 44.4  30.5 -47.8  46.8  50.1  -0.3  38.3  40.4  -1.1 -51.9 -34.2  43.7  59.9  -6.5  53.2  47.5  47.5  42.3 -> K
 40.8  31.6 -48.9  48.5  62.2 -12.4  44.4  30.5  12.2 -55.3 -31.3  42.3  71.3   6.3  56.1  54.3  48.6  56.4 -> U
 37.4 -29.3  45.1  32.9  13.3 -30.0  38.6  24.9 -80.3  39.0  26.2  35.5  27.8 -21.8  28.3  25.4  35.7  71.3 -> A
 31.9   0.2 -49.5  33.2  49.1 -11.8  33.7  26.4  51.0 -45.7 -36.5  25.0  62.3 -12.6  49.5  41.9  71.4  18.1 -> L
-14.8  89.9  34.7 -15.1 -20.4  49.3 -26.2  -7.7  -7.6  15.3  42.3 -10.5 -40.2  72.9 -32.4 -27.6 -20.1  81.5 -> Y
 46.4 -38.1 -21.2  26.5   0.5  12.2  18.7 -34.2 -14.2  -6.9 -33.6  29.6  21.7 -73.6  39.2  17.2  32.8 -63.1 -> C
both U A:  -> 71.3
both K C:  -> -34.2

 41.0  30.8 -18.9 -33.4 -15.2 -47.6   9.5  22.6   0.7  -7.3 = S
-30.3 -26.4  18.5  45.4  19.2  21.4  53.1 -27.9  -7.4  33.5 = V
-49.6 -33.4  21.0   6.8   3.5  21.4  61.8 -33.0  -9.0  68.0 = G
 -9.5  -2.0  -6.9   5.6   7.8  -2.7  -6.1 -26.4  -0.9 -10.1 = B
-16.2 -23.1  21.5 -20.2 -24.6  35.3  52.7 -10.2  -5.3  87.9 = T
  9.4  -2.3   9.0  37.4  12.2 -61.0  16.7  11.6  -0.7  -6.3 = J
 21.1   2.3  14.0 -21.5 -24.9  12.6   2.3  62.2   1.4  31.6 = H
 41.0  30.8 -18.9 -33.4 -15.2  24.6 -57.1  36.2   8.6 -46.8 = X
 24.0  27.3 -10.1 -11.6   5.5   5.5 -60.0 -14.5   6.9 -71.2 = Q
both G V:  -> 21.4
both B Q:  -> -10.1
diff B:  -9.4  -2.0  -6.9   5.6   7.8  -2.7  -6.1 -26.4  -0.9 -10.1 -> 0, -9.5
diff X:  41.0  30.8 -18.9 -33.5 -15.2  24.6 -57.1  36.2   8.6 -46.8 -> 3, -33.4
diff J:   9.4  -2.3   9.0  37.4  12.2 -61.0  16.7  11.6  -0.7  -6.4 -> 9, -6.3
diff S:  41.0  30.8 -18.9 -33.4 -15.2 -47.6   9.6  22.6   0.7  -7.3 -> 6, 9.5

-31.0 -36.2 -27.4 -43.2 -14.9  41.0 -39.9   9.9  -6.7  24.2   0.2 -23.2 -39.0  -1.6 -37.4 -61.3   3.1 -14.9  22.8  19.0 -35.2 -38.3 -31.7 -29.6 -63.8 -36.5  Z
-33.5 -24.3   4.2 -15.2 -36.8 -45.8 -22.1 -21.1 -15.3 -23.8 -11.2 -17.9 -21.0 -18.0 -36.6   8.4   0.7 -23.5 -14.8 -49.5 -36.0  32.0 -39.7  44.7  30.5 -32.6  R
 -8.0 -25.0 -41.3 -20.4 -62.5 -10.1 -20.2  25.0 -57.0  11.0 -55.7 -43.8 -11.9  21.7 -30.5  -5.1 -64.0 -51.4   5.4  11.4 -46.7  42.2 -18.3  41.7   4.0 -49.6  M
-13.0   0.1 -36.1   6.4 -49.8  10.0 -35.1  -6.4 -42.5 -16.6 -40.0 -40.1 -32.0 -25.0 -49.9 -25.4 -48.1 -35.7  -4.8  17.1 -61.4  -9.7 -28.3  -4.3  -4.6 -60.4  F
-31.0 -36.2 -27.4 -43.2 -14.9  41.0 -39.9   9.9  -6.7  24.2   0.2 -23.2 -39.0  -1.6 -37.4 -61.3   3.1 -14.9  22.8  19.0 -65.3  12.1 -35.1  -6.3 -15.6 -64.2  D
diff D: -31.0 -36.2 -27.4 -43.2 -14.9  41.0 -39.9   9.9  -6.7  24.2   0.2 -23.3 -39.0  -1.6 -37.4 -61.3   3.1 -14.9  22.8  19.0 -65.3  12.1 -35.1  -6.3 -15.6 -64.2 -> 11, -23.2
diff M:  -8.0 -25.0 -41.3 -20.4 -62.5 -10.1 -20.2  25.0 -57.0  11.0 -55.7 -43.8 -11.9  21.8 -30.5  -5.1 -64.0 -51.4   5.4  11.4 -46.7  42.2 -18.3  41.7   4.0 -49.6 -> 13, 21.7

